A small network was trained on made-up records. Each row is its average activation on records with the value named, seen along a few directions.
Related values have similar rows: they may be neighbours, one step apart, or belong to one group.
In the rows, zero is written as 500.
Strong random noise was added to every row along 6 fixed directions; ignore it. To show where, here is one row again and again, with new noise each time:
[739 520 546 499 388 584 592 420 490 435 594 540 682 517 486 471 642 652
 732 406]
[391 523 647 596 401 215 466 390 586 826 295 411 391 445 616 461 734 491
 315 597]
[578 519 521 351 506 587 535 406 563 555 533 448 494 441 471 480 640 473
 527 381]
[558 684 444 430 347 524 574 541 339 416 596 454 713 569 399 550 472 544
 698 440]
[477 610 555 430 454 503 246 403 516 288 288 468 540 621 431 466 424 473
 416 395]
[500 398 428 341 552 522 589 533 541 545 567 494 400 447 504 517 560 417
 544 478]
[540 509 564 491 437 391 566 454 551 701 501 456 487 447 547 478 688 521
 523 489]
[370 535 491 456 412 463 550 396 446 563 375 421 463 467 508 538 598 440
 394 598]


Values of P:
p9: [568 845 395 363 467 630 715 518 396 759 769 318 796 439 326 529 564 498
 700 235]
p24: [526 606 559 488 382 537 563 487 416 473 618 477 522 458 452 528 463 552
 514 597]
p10: [491 508 447 627 511 624 272 508 448 109 326 606 713 717 465 454 213 553
 468 489]
p13: [696 353 470 577 585 653 542 545 566 508 658 619 587 469 547 399 503 607
 581 434]
p18: [454 523 616 700 439 298 305 668 511 477 445 585 437 573 547 484 327 563
 446 641]
p11: [492 501 472 413 617 760 457 409 597 376 437 426 452 462 483 601 479 394
 483 410]
p12: [517 400 351 399 530 455 701 661 467 532 699 515 429 474 514 551 515 453
 738 515]
p8: [507 500 409 468 512 562 565 519 472 374 500 471 551 564 445 538 471 511
 638 461]
p19: [448 547 502 365 582 461 413 522 480 606 542 428 395 458 437 369 473 442
 324 423]
p4: [622 563 617 525 608 597 502 487 662 710 629 497 479 345 544 507 570 514
 476 367]
p6: [495 482 724 619 546 311 379 488 677 840 422 489 332 397 573 385 604 500
 267 495]
p2: [464 622 470 353 496 493 579 529 461 497 584 408 515 443 449 617 525 433
 521 427]
p7: [664 471 579 600 488 154 476 625 618 800 621 530 496 541 594 374 687 601
 655 404]
p22: [545 622 379 251 521 699 702 579 355 533 833 438 519 383 333 542 428 410
 555 425]
p15: [624 670 505 490 348 433 581 525 340 596 639 445 677 552 434 401 600 653
 663 439]
p20: [529 247 536 618 462 417 519 440 525 392 400 610 366 507 585 444 540 579
 481 705]
p5: [472 537 434 384 609 692 526 484 540 601 531 406 481 439 480 559 551 378
 511 394]
p3: [651 690 578 480 504 660 389 449 460 462 591 520 652 512 372 377 470 558
 492 279]
p14: [696 557 633 449 490 509 440 441 530 392 617 554 553 511 445 500 488 603
 604 364]
p23: [501 283 652 671 609 318 328 455 712 455 284 576 362 541 673 498 579 528
 415 521]
p1: [393 352 316 379 670 560 568 511 494 437 521 508 430 522 458 543 445 378
 479 460]
p16: [591 484 525 551 632 534 465 593 627 553 570 535 518 491 518 476 448 519
 565 389]
p21: [494 569 500 588 483 639 502 434 435 455 527 522 603 487 480 535 440 539
 453 522]
p17: [475 242 274 334 712 800 855 695 566 552 821 577 369 323 559 651 449 348
 685 567]
A value of P combines one of 3 hidden first parts with one of 8 second parts; all combinations occur once.
p22 and p20 share the first part; p22 and p24 share the second. Which value has the first part of p24 and the second part of p20? -> p14
p2 and p23 share the first part; p2 and p12 share the second. Which value has the first part of p12 and the second part of p23? -> p8
p16 and p5 share the first part; p16 and p17 share the second. Which value has the first part of p17 and the second part of p5? -> p11
p6 and p21 share the first part; p6 and p18 share the second. Which value has the first part of p18 and the second part of p21? -> p4
